Each row below holds a small network's activations on one input, seen along a few directions.
Each table varies a few parts of the input and shows all the possible inputs, shuffled.
A made-up example of a description, with smaller parts first: one of 4 places along a line, together with either a single point or one of 9 places around a ring or (one of 3 separate values, together with one of 8 places around a ring).
Shared parts are said once, and a part with two or three values counts as separate values.

Other details of the inputs shift rows strongly along two fixed directions, in all tables alike. That doesn't count.

Table:
R1: [ 67  50 -10  15 -13  -1  27 -19  16   6   2 -39  15 -10 -18 -34  20]
R2: [ 56  35 -22  26 -35 -21   5 -31  24  10 -25 -59  -1   1 -11 -23   4]
R3: [-25 -17   5  -9   9   8 -12  11  -2  -9   3  25  -7  -9  13   4 -13]
R4: [ 67  14   6  23  69  50   9  89 -48 -23  37  78 -11 -73 -39  23  12]
R5: [-24 -14   4  -6  -3   8 -14   8 -23   2  -5  25  -1   3   3  12   4]
R6: [-24 -23   3  -5  12   4 -11  26 -21  -1   2  32  -9   4  -2  32   6]
R7: [-25 -26   4 -10  23   6  -9  30  -8 -11   5  33  -8  -6   6  12 -12]
R8: [-45 -17  22 -10   5  -4  -1 -22  -3   5  11   0   8  19  11  13  -7]
R9: [-38 -23   6 -12 -14  -8 -15  -3  -3   0 -15   6  -3  21  10  17  -5]
R10: [-19   4   2 -15 -10  -8   8 -20   8   6   2  -9  11  21  11 -11  10]
R11: [-21 -20   0  -6   2   0  -9  16 -11   2  -4  19  -8   9   0  25   4]
R12: [-23 -14   4  -9   0   5 -13   9 -23   6  -9  28  -2   7   2   7  11]
R13: [-41 -20  -5  -7 -12 -20 -13 -16  17   0 -10 -11  -8  12  24  -7 -17]
R14: [-22 -16   2 -10  -2  10 -12  10 -20   3  -5  25  -1   6   3  12   4]
R15: [ 79  34  -4  27 -19   7  10 -24  12  16 -18 -48   4 -15 -30 -25   2]
R16: [ 66  12   0  20  71  52  10  91 -55 -17  35  78  -7 -68 -39  15  15]
R17: [ 52  40 -19  16 -21 -20  26 -31  36   5  -1 -61   8   8  -8 -22   7]
R18: [ 78  43 -11  24 -31   5   9 -18  16   4 -16 -40   2 -20 -21 -22   7]
R19: [-19 -11   0 -13 -12   1 -11  -4 -10  10 -15  12   0  15   4  -2   8]
R20: [-43 -21   0 -17  -1  -6 -16  -6  -1   2  -9  15  -4   8  21 -16  -8]
R21: [-41 -18   5 -13 -15  -6 -18 -10 -14   8 -16  15  -1  18  12   1   6]
R22: [  8   6   2   4 -19   3  -7  -8  -1   0 -11  -4  -2  -3  -2   4   1]
R23: [-41 -27  -4 -12   1 -12 -12   0  10  -2  -4   5 -10  10  20   2 -15]
R24: [-30  -6   9 -12   9   6   5   5 -13  -4  17  20   9   8   8  12   7]
R25: [-22 -18  -3  -1   5  -6 -12  14 -15   1  -4  19  -9  10   1  25   3]
R26: [-26 -15  20 -10  20   9   5  -1  -9   3  18  13   7  10   0  18  -2]
R27: [-45 -12   2 -10   3 -19   2  -8   4  -2  11   1   2  26  16  19   1]
R28: [-40 -21   7  -8 -15 -10 -16  -4  -5  -2 -14   6  -3  18  10  17  -4]
R29: [-40 -20   3 -14 -17   0 -17  -9 -11   5 -13  11   0  17  14   6  -1]
R30: [-37 -27   8 -13  -4  -5 -14 -26  15   9 -12 -12  -3  14  17 -13 -26]
R31: [-44 -11  12 -19  -6  -3   1 -13   7  -6  11   7   6  19  18  15  -2]
R32: [-30  -7   3  -2  17 -10   6   9  -8  -6  19  14   1  12   6  24   6]
R33: [ 52  46  -7  19 -29 -18  25 -35  33  -1  -4 -64  13   0 -10 -26   5]
R34: [ 58  31 -17  17 -27 -14   9 -25  39   0 -20 -59   1 -12  -5 -43 -12]
R35: [ 46  43  -8  10 -22  -9  22 -32  20   8  -3 -45  15   0  -8 -35  16]
R36: [ 71  31  -5  28  -4   5   9 -20  18   8  -9 -44   1 -29 -19 -40 -12]
R37: [-29   1   8 -11   0  -6   4 -10  -5   1   8   7  10  13  10  -2  11]
R38: [-28 -13  21  -7  19   6   4  -3 -12   2  18  13   7   7   0  18  -2]
R39: [-45  -5   6 -15 -17 -11   1 -28   6   1   4 -10  11  24  22  -3   0]
R40: [ 68  47 -12  14 -15   4  28 -18  18   4   5 -43  16 -10 -16 -29  13]
R41: [-42  -9   8 -15 -14 -18   4 -21  16  -4   2 -15   7  29  17   8  -4]
R42: [ 74  12  -4  29  68  40  10  95 -59 -12  30  73 -12 -51 -52  45  29]
R43: [-39 -18  -3 -18 -12 -11 -14 -19  11   6 -16  -2  -2  15  24 -25 -10]
R44: [-28  -9   1  -6  18  -8   7  11  -5  -5  19  15   1  15   5  24   6]
R45: [ 53  37   1  16 -19  -6  23 -45  29  12  -2 -63  15   0 -14 -28  -1]
R46: [-17 -15  -8  -4  -6 -10 -10   1  -2   5 -11   3  -7  18   4  16   1]
R47: [ 68  44 -14  20 -11  -7  31 -13  26   2   8 -49   8  -8 -19 -17  13]
R48: [ 68  10   4  25  74  42  11  96 -47 -23  34  72 -10 -67 -43  25  12]
R49: [-20 -15   0 -12  -3   4 -10  -1  11  -5  -4   9  -6  -1  15  -5 -16]
R50: [-39 -27  -9 -12   5 -14 -13   1  10  -1  -5   6 -11  15  20   2 -16]
R51: [-27 -10  11 -12  13  -1   8  12  -3  -9  16  15   5  13   3  22   3]
R52: [-39 -19  -5 -17 -15  -7 -14 -19  12   3 -12  -5  -1  13  26 -20 -17]
R53: [ 69  39 -17  21 -12  -1   9 -13  16   5 -13 -34   2 -27 -13 -51   3]
R54: [-42 -24  -7  -6   4 -18 -15  -2   6  -3  -5   6 -11  11  21   2 -16]
R55: [-24 -20  -2 -14  11  10 -10  14  -7  -3   1  25  -4  -3  12  -5 -10]
R56: [ 70  34 -21  26 -10  -7  13  -7  26   1  -8 -43  -4 -25 -14 -33  -4]
R57: [ 62  31  -4  24 -33  -3   5 -43  21  18 -25 -62   5  -4 -19 -31  -3]
R58: [-42 -24   4 -10  -1 -12 -15  -1   6  -8  -7   6  -6   7  20   0 -18]
R59: [-36 -17   3  -9 -26 -16 -15 -18   6   2 -21 -11  -2  24  13   8  -7]
R60: [-43  -7   4 -19 -16  -9   2 -26   9   2   3 -10  11  27  21  -2   0]
R61: [-39 -20 -10  -7  -7 -23 -14 -15  18   1 -11 -11  -9  17  24  -7 -18]
R62: [-27 -17   1  -8  10   7 -12  12 -11  -5   2  25  -4  -8  13  -5  -9]
R63: [-30  -8   7  -6  13  -6   8  10  -6  -6  21  14   2  10   5  24   6]
R64: [-40 -28  -4 -14   1 -11 -12   1  11  -1  -4   5 -10  11  20   2 -15]
R65: [-20 -17  14   0  -5   3 -14 -14 -11  10 -11   1  -1   8  -2   9  -6]
R66: [-31  -8   8  -4  13  -7   7   9  -7  -7  21  14   2   8   5  24   7]
R67: [-46 -14   5 -14   0 -14   4  -7   6  -2  13   0   3  24  15  19   1]
R68: [ 66  45  -5  14 -12   6  27 -13  22  -3   9 -35  11 -14 -17 -16  10]
R69: [-29  -8  13  -8  12  -4   6  10  -6 -11  16  15   5  10   4  22   3]
R70: [ 59   7   5  18  49  37   8  78 -47 -13  20  60  -7 -42 -43  37  21]
R71: [ 57  34 -21  10 -26  -8   8 -30  32  10 -22 -50   3 -10  -3 -58  -2]
R72: [-21 -21   9  -5   9   4 -11  -9   3   5  -4   1  -4   0   7  -8 -21]
R73: [ 73  36 -11  18 -24  10   9  -9  14   3 -14 -31   1 -18 -22 -16   8]
R74: [-20 -24  14  -6   8  12 -13   3 -18   9  -5  18  -3   8  -6  18  -4]
R75: [ 55  34 -18  24 -40 -17   7 -31  25  10 -23 -60   0  -3 -12 -23   5]
R76: [ 72  12   1  29  63  42  11  94 -59 -13  31  72 -11 -57 -52  44  29]
R77: [-28  -5  14 -11   7   6   4   4  -5  -9  19  20   5   5   8  21   3]
R78: [-29  -4  14  -9   7   4   4   3  -7 -10  19  20   5   4   8  21   4]
R79: [ 70  15   0  18  50  50  10  79 -56  -8  23  66  -3 -50 -46  26  27]
R80: [ 74  35 -27  26  -8 -10  13  -8  28   3 -10 -45  -5 -20 -14 -35  -5]
R81: [-36 -15   0 -16 -26 -10 -16 -22  -1  12 -23  -2   1  26  15  -8   3]
R82: [-39 -25   9  -9  -5  -7 -15 -27  12   8 -12 -12  -3  11  18 -14 -26]
R83: [-37 -20   7 -15 -18   1 -17  -9  -2   1 -12  11  -4  16  13  15  -4]
R84: [ 23   6  -3   4   8  14  -1  14   4  -8   3  10  -5 -24  -3  -8  -8]
Each input here is: one of 3 separate values, together with one of 4 places along a line, together with either a single point or one of 6 places along a line.
Question: The inputs of R73 and R18 match in every part but the place on the line of 4. If R10 is changed in the same way as R73 into R18, which row does it become?
Answer: R35
Question: The inputs of R74 and R57 match in every part but the place on the line of 4. If R68 is changed in the same way as R74 into R57, which row does it become?
Answer: R77
Question: Which other rows does R23 become when the choice among 3 separate values takes its other values? List them by row number.
Answer: R6, R67
Question: Which other rows agree with R83 in the place on the line of 4 and the choice among 3 separate values? List them by row number.
Answer: R6, R9, R14, R15, R42, R81
Question: Which other rows does R62 become when the place on the line of 6 takes its other values? List them by row number.
Answer: R4, R13, R53, R54, R58
Question: Which other rows does R52 become when the place on the line of 4 takes its other values? List them by row number.
Answer: R16, R55, R62
Question: A walk changes only the place on the line of 6. It starts at R2 and steps to R75. List the rest of the walk in order.
Answer: R28, R22, R5, R21
Question: Which other rows does R7 become when the choice among 3 separate values takes its other values? List them by row number.
Answer: R51, R70

Table:
R85: [ 42  35  13  14  12   8  39 -17   9   2  34 -33  20   0 -21  13  15]
R86: [-98 -54 -12 -26 -36 -26 -45  -5 -16  12 -40  21 -17  54  34  36   2]
R87: [ 39 -13   4  18  84  42  -2  83 -35 -21  32  71 -17 -65 -22   7 -16]
R88: [-95 -60  11 -25 -34 -16 -46 -19 -18  16 -42  20 -10  49  25  32  -8]
R89: [ 50  -5   1  22  39  36 -14  83 -68  -1   3  78 -19 -35 -47  48  30]
R90: [ 49   7  -5  19  22  12   0   0  19  -2  -1 -18 -10 -40  -5 -40 -31]
R91: [  46   59   -3   17  -52  -36   39  -84   59   10    1 -113   27   24
   -4  -31    5]
R92: [-107  -63   -2  -32    5  -25  -33   -4   21   -9   -9   20  -18   23
   51   -7  -46]
R93: [-103  -46   31  -51  -47   24  -43  -37  -33   17  -34   40   12   38
   34    1    0]
R94: [ 30  18  21  14  72  28  39  72 -47 -21  67  62  11 -31 -38  61  33]
R95: [ 62  10   3  19 -20  22 -12  -7 -13  19 -33 -14  -5 -11 -33   3   8]
R96: [ 57  13   0  23 -23  13 -13  -1 -16  14 -33 -14  -5 -12 -31   2  11]
R97: [  53   75    6   -3  -51   -9   49  -98   46   23    2 -100   49   25
    0  -76   23]
R98: [ 48  13 -33  15  11 -10   4  27  30 -14  -3 -12 -16 -32   2 -35 -18]
R99: [-104  -65    3  -32    7  -20  -33  -13   19   -9  -10   17  -18   19
   52   -8  -46]
R100: [  47   65  -20   16  -58  -48   42  -71   66    2    0 -108   22   30
    4  -28   13]
R101: [ 30  21  12  13  69  27  39  76 -45 -26  66  57   9 -29 -38  62  36]
R102: [ 41  28   0   1  12  30   5 -12   4   3   4   1  11 -49   0 -80 -12]
R103: [-25 -27 -10  -3 -14  -4 -28  20 -29   9 -28  29 -15  17  -2  31  12]
R104: [-113  -27    7  -35   -9  -40    6  -15   15  -14   24    8    6   66
   42   47    8]
R105: [ 51  15 -28  16  10  -8   6  21  29  -9  -2 -15 -16 -39  -3 -37 -20]
Question: The inputs of R86 and R98 match in every part but one. If R89 is changed in the same way as R86 into R98, which row does it become?
Answer: R92
Question: What do these inputs look like to the network?
Answer: one of 3 separate values, together with either a single point or one of 6 places along a line
Question: Which other rows does R97 become when the choice among 3 separate values takes its other values? List them by row number.
Answer: R93, R102
